Each row below holds a small network's activations on one input, seen along a few directions.
Each table varies a few parts of the input and shows all the possible inputs, shuffled.
A made-up example of a description, with smaller parts first: one of 2 separate values, together with either a single point or one of 9 places around a ring or (one of 5 places around a ring, together with one of 6 places along a line).
Shared parts are said once, and a part with two or three values counts as separate values.
In the rows, zero is written as 128.

Other details of the inputs vary at random and push rows far along two fixed directions, the same in every table; ignore that.

Table:
r1: [125 144 141 142 111 129 118 135 128 140 125]
r2: [139 135 128 145 126 137 109 137 121 142 126]
r3: [133 136 140 140 115 131 105 141 131 129 128]
r4: [ 91  96  85  76 121  72 152 126  38 112 157]
r5: [104 144 129 132 112 104 132 169  73 127 120]
r6: [139 140 127 139 126 134 105 135 122 139 121]
r7: [142 128 148 136 114 133 109 141 125 126 133]
r8: [113 103 107 101 157 113 181  79 135 108 144]
r9: [136 138 131 140 136 142 121 151 119 130 106]
r10: [134 141 149 133 111 129 119 138 126 134 134]
r11: [124 131 135 118 127 137 144  99 166 130 127]
r12: [143 130 129 125 140 150 125 106 165 133 120]
r13: [123 102 129 122 142 136 149  99 155 118 137]
r14: [146 124 129 115 140 148 132 103 159 128 126]
r15: [107 128 104 120 134  95 125 150  60 124 148]
r16: [148 146 141 138 122 126 115 138 126 127 131]
r17: [114 112 124 113 133 130 167  90 152 128 138]
r18: [134 132 140 134 119 124 115 156 135 129 113]
r19: [129 117 116 101 143 119 162  86 148 113 135]
r20: [104 121  92  95 128  75 141 151  59 124 129]
r21: [143 140 137 153 125 129 120 139 125 134 133]
r22: [107 106  96  99 155 109 188  89 141 107 123]
r23: [140 135 129 145 129 138 111 140 122 140 131]
r24: [139 143 140 149 131 133 129 151 123 124 108]
r25: [ 93 133 109 111 107  80 136 138  63 128 142]
r26: [139 138 129 143 126 137 106 136 122 141 120]
r27: [130 131 133 141 132 143 105 146 126 131 134]
r28: [125 141 141 145 111 130 120 136 128 141 130]
r29: [150 126 142 127 131 163 112 117 172 132 124]
r30: [136 136 131 129 121 138  99 143 129 131 130]
r31: [126 114 114 110 142 121 161  82 145 119 128]
r32: [125 135 123 140 130 139 110 156 132 130 113]
r33: [128 147 144 133 115 123 122 155 139 138 113]
r34: [107 113 124 107 143 127 168  90 149 119 141]
r35: [129 110 131 125 130 141 140  98 158 125 123]
r36: [138 135 132 145 136 137 109 142 123 136 132]
r37: [121 117 107 114 154 137 155 106 155 122 113]
r38: [133 128 129 142 120 141 105 140 124 140 128]
r39: [122 105 109 110 143 118 172  80 140 120 134]
r40: [144 145 138 140 126 120 121 153 135 131 111]
r41: [131 152 146 135 111 130 111 142 135 134 131]
r42: [ 86 104  81  77 126  66 153 143  51 116 137]
r43: [148 118 133 117 140 149 133 102 155 129 126]
r44: [125 123 134 105 128 132 154  95 158 124 134]
r45: [107 108 121 106 141 123 171  87 148 121 142]
r46: [146 132 140 136 131 165 106 119 177 136 118]
r47: [146 129 130 119 141 150 125 106 164 129 124]
r48: [131 127 132 142 130 140 106 144 125 134 135]
r49: [124 134 133 146 125 131 118 154 133 124 115]
r50: [130 137 125 127 114  92 121 152  67 123 144]
r51: [129 114 128 122 144 158 142 118 157 123 105]
r52: [132 130 129 139 120 140 103 138 124 138 123]
r53: [132 133 138 143 115 131 106 137 128 131 124]
r54: [140 116 132 135 136 161 125 113 166 136 128]
r55: [134 127 140 149 117 135 113 143 127 132 135]
r56: [113  98 105 101 155 110 183  77 134 111 144]
r57: [130 131 143 148 127 136 110 145 128 125 135]
r58: [124 143 120 141 114  96 115 151  72 131 134]
r59: [ 97 146 117 132 114  94 129 167  81 127 127]
r60: [142 149 136 143 122 125 113 137 129 130 127]
r61: [133 133 128 137 120 139 100 138 126 137 123]
r62: [132 127 138 148 115 133 112 139 126 133 129]
r63: [139 133 144 134 114 131 108 142 128 125 133]
r64: [129 130 143 144 124 139 123 154 124 122 109]
r65: [137 120 138 121 130 144 130 107 167 120 128]
Description of these inputs: one of 5 places around a ring, together with either one of 3 separate values or one of 10 places along a line.
Q: Changing only the place on the ring of 5 turns r50 into r43. The same change can be made to r60. Which row results?
A: r12
Q: Changing only the place on the ring of 5 turns r59 into r32. The same change can be made to r1. Which row results?
A: r52
Q: Start at r34 and move only the place on the line of 10, one step at a time. The first step leads to r45. Which rows follow, in order?
A: r17, r28, r1, r25, r11, r41, r44, r10
Q: Which other rows does r5 become when the choice among 3 separate values takes its other values? List them by row number.
A: r33, r59
Q: Start at r30 and move only the place on the ring of 5, one step at a time. The first step leads to r65. Which rows follow, in order?
A: r41, r19, r47

Table:
r66: [126 128 136 138 107 131  80 183  85 129 133]
r67: [167 124 150 143 132 162 121  68 177 138 155]
r68: [137 135 153 156 140 152 160 102 191 126 107]
r69: [133 133 132 135 107 119  81 183  89 134 126]
r70: [144 126 137 121 129 162 131 100 191 131 105]
r71: [137 148 112 148 126 127  81 183  85 136 113]
r72: [142 137 147 137 138 156 156 105 190 132 105]
r73: [133 135 113 147 125 130  74 183  85 144 119]
r74: [144 135 147 127 138 158 139 103 191 132 100]
r75: [146 128 124 141 168 163 154 110 182 129 100]
r76: [ 77  52  67  31 149  96 218  33 128 106 141]
r77: [135 144 158 135 127 150 155 106 200 132 116]
r78: [117 165 146 135  98 100 104 172  95 136 127]
r79: [137 158 142 155 117 111 110 190  90 128 119]
r80: [ 61  57  83  34 135  98 212  41 126 101 160]
r81: [173 119 129 150 161 171 115  75 171 137 150]
r82: [ 66  97  75  86 138  32 206 125  20  90 152]
r83: [138 155 140 142 117 111  96 186  89 128 115]
r84: [110 165 152 165 100  94 124 171  95 130 134]
r85: [136  99 120 126 157 184 122 105 179 130 114]
r86: [125 154 123 177 139 111 118 180  81 129 117]
r87: [ 50  71  61  47 118  55 180 105  17 105 163]
r88: [140 154 148 151  92 104  86 136  82 142 182]
r89: [149 128 125 132 167 166 136 110 184 130  96]
r90: [129 117 145 112 118 156 129  96 197 137 125]
r91: [154 120 139 121 139 164 127 110 192 121 106]
r92: [118 157 138 132  89 105  94 170  96 135 132]
r93: [161 144 143 158 112 116  77 150  76 134 170]
Q: What do these inputs look like to the network?
A: one of 4 places along a line, together with either a single point or one of 6 places along a line
Q: Changing only the place on the line of 4 turns r83 into r78. The same change can be made to r79. Which row results?
A: r77
Q: List by row number the other rows that have the place on the line of 4 in common with r72.
A: r67, r68, r70, r74, r76, r87
Q: Start at r73 and move only the place on the line of 4, one step at a time. The first step leads to r69. Which rows follow, in order?
A: r76, r90

Table:
r94: [118  51  69  62 169 136 163  37 128 111 160]
r95: [151 127 136 134 162 159 159  97 198 121  99]
r96: [148 127 150 135 138 158 146  72 197 132 141]
r97: [ 93 129  97 115 136  78 165 143  67 115 129]
r98: [141 116 151 117 127 161 136  80 204 130 134]
r99: [131 158 148 156 113 135  94 190 127 135 101]
r100: [ 86 119 103 105 125  82 162 149  69 112 125]
r101: [161 161 157 166 109 129  84 153 115 141 145]
r102: [144 122 153 134 130 157 147  74 199 131 136]
r103: [ 89 124 100 114 128  77 166 145  69 115 124]
r104: [135 158 143 149 112 139  88 187 124 140  94]
r105: [145 154 155 145  93 138  72 160 122 146 134]
r106: [155 130 116 157 145 162  65 183 106 143 107]
r107: [ 96 116 115 102 106  81 145 122  67 119 164]
Q: What do these inputs look like to the network?
A: one of 2 separate values, together with either a single point or one of 6 places along a line

Table:
r108: [111  93 108 102 152 113 174  97 120 107 138]
r109: [169 156 159 184  93 160  20 178 100 160 159]
r110: [113 104  93  88 148 113 166  94 121 114 119]
r111: [112  89  99  92 152 118 166 102 121 108 131]
r112: [148 139 134 141 140 163 118 125 180 137  98]
r113: [107 159 114 133 115  88 115 176  64 139 125]
r114: [132 133 135 146 144 170 120 133 182 140 100]
r115: [136 125 150 138 123 169 114 125 181 133 112]
r116: [100  92 105  86 138 119 164  99 126 112 137]
r117: [100 137 131 138 100  96 111 171  60 127 141]
r118: [155 123 141 145 145 168 119 129 174 131 104]
r119: [118 147 128 139 108  84 116 173  63 121 148]
r120: [121 107 107  88 147 104 173  93 123 111 134]
r121: [142 166 173 189  90 145  64 202 115 150 118]
r122: [105 108 112  85 124 105 174  90 129 122 132]
r123: [102  97 104  80 126 110 164  94 130 120 127]
r124: [ 99 102  98 108 152 116 180  97 122 116 128]
r125: [120  88 108 103 133 123 140  64 110 126 183]
r126: [113 141 121 118 103  93  98 174  64 127 137]
r127: [147 133 146 157 144 167 128 122 172 130 108]
r128: [117 152 119 148 115  88 120 169  56 127 133]
r129: [113 136 127 138 113  95 112 178  59 121 146]
r130: [146 180 176 188  87 135  65 194 118 146 123]
r131: [161 131 141 137 142 160 115 124 176 132 101]
r132: [149 128 137 147 144 172 120 127 174 132 102]
r133: [145 146 144 159 139 156 133 120 180 135 110]
r134: [164 142 148 141 140 154 126 119 175 133 107]
r135: [150 143 157 132 125 155 121 118 181 133 120]
r136: [106 145 130 140  93  85 117 169  65 132 140]
r137: [116 157 113 135 115  90 116 173  59 135 126]
r138: [145 144 158 134 118 155 121 115 182 136 115]
r139: [ 96  89 104  88 129 118 167  99 127 119 130]
r140: [ 99  97 115  96 138 114 172  94 125 110 144]
r141: [125 137 115 125 117  92 100 177  59 124 131]
r142: [149 125 146 138 137 168 115 131 180 127 117]
r143: [ 96 145 115 147 121  96 117 180  61 134 129]
r144: [136 148 145 157 140 153 133 123 184 139 109]
r145: [ 97 108  90  88 148 111 167 100 130 123 118]
r146: [124  97 108 101 129 112 147  56 115 125 186]
r147: [168 124 143 135 121 169  78  92 166 147 154]
r148: [142 133 150 130 120 161 110 119 183 134 109]
r149: [158 147 145 143 139 158 127 118 175 135 105]
r150: [104 108 116  96 133 103 175  89 129 111 146]
r151: [100  98  89  98 152 121 171 102 123 117 121]
r152: [153 127 150 155 146 163 127 124 172 129 110]
r153: [117 111 109  84 139 104 173  93 127 111 139]
r154: [155 133 146 130 133 159 112 126 182 128 114]
r155: [137 143 122 130  96  96  76 141  47 145 182]
r156: [124 146 122 146 116  84 119 171  57 125 135]
r157: [157 137 154 153 139 152 128 120 178 126 120]
Q: What do these inputs look like to the network?
A: one of 5 places around a ring, together with either a single point or one of 9 places along a line
Q: Changing only the place on the ring of 5 turns r114 into r145. The same change can be made to r132. Which row results?
A: r110
Q: Changing only the place on the ring of 5 turns r156 into r131. The same change can be made to r157. Which row results?
A: r141
Q: Which other rows does r115 become when the place on the ring of 5 takes its other values? List them by row number.
A: r117, r130, r138, r148
Q: List by row number the other rows that have the place on the ring of 5 in common with r124.
A: r108, r117, r121, r125, r127, r129, r140, r143, r152
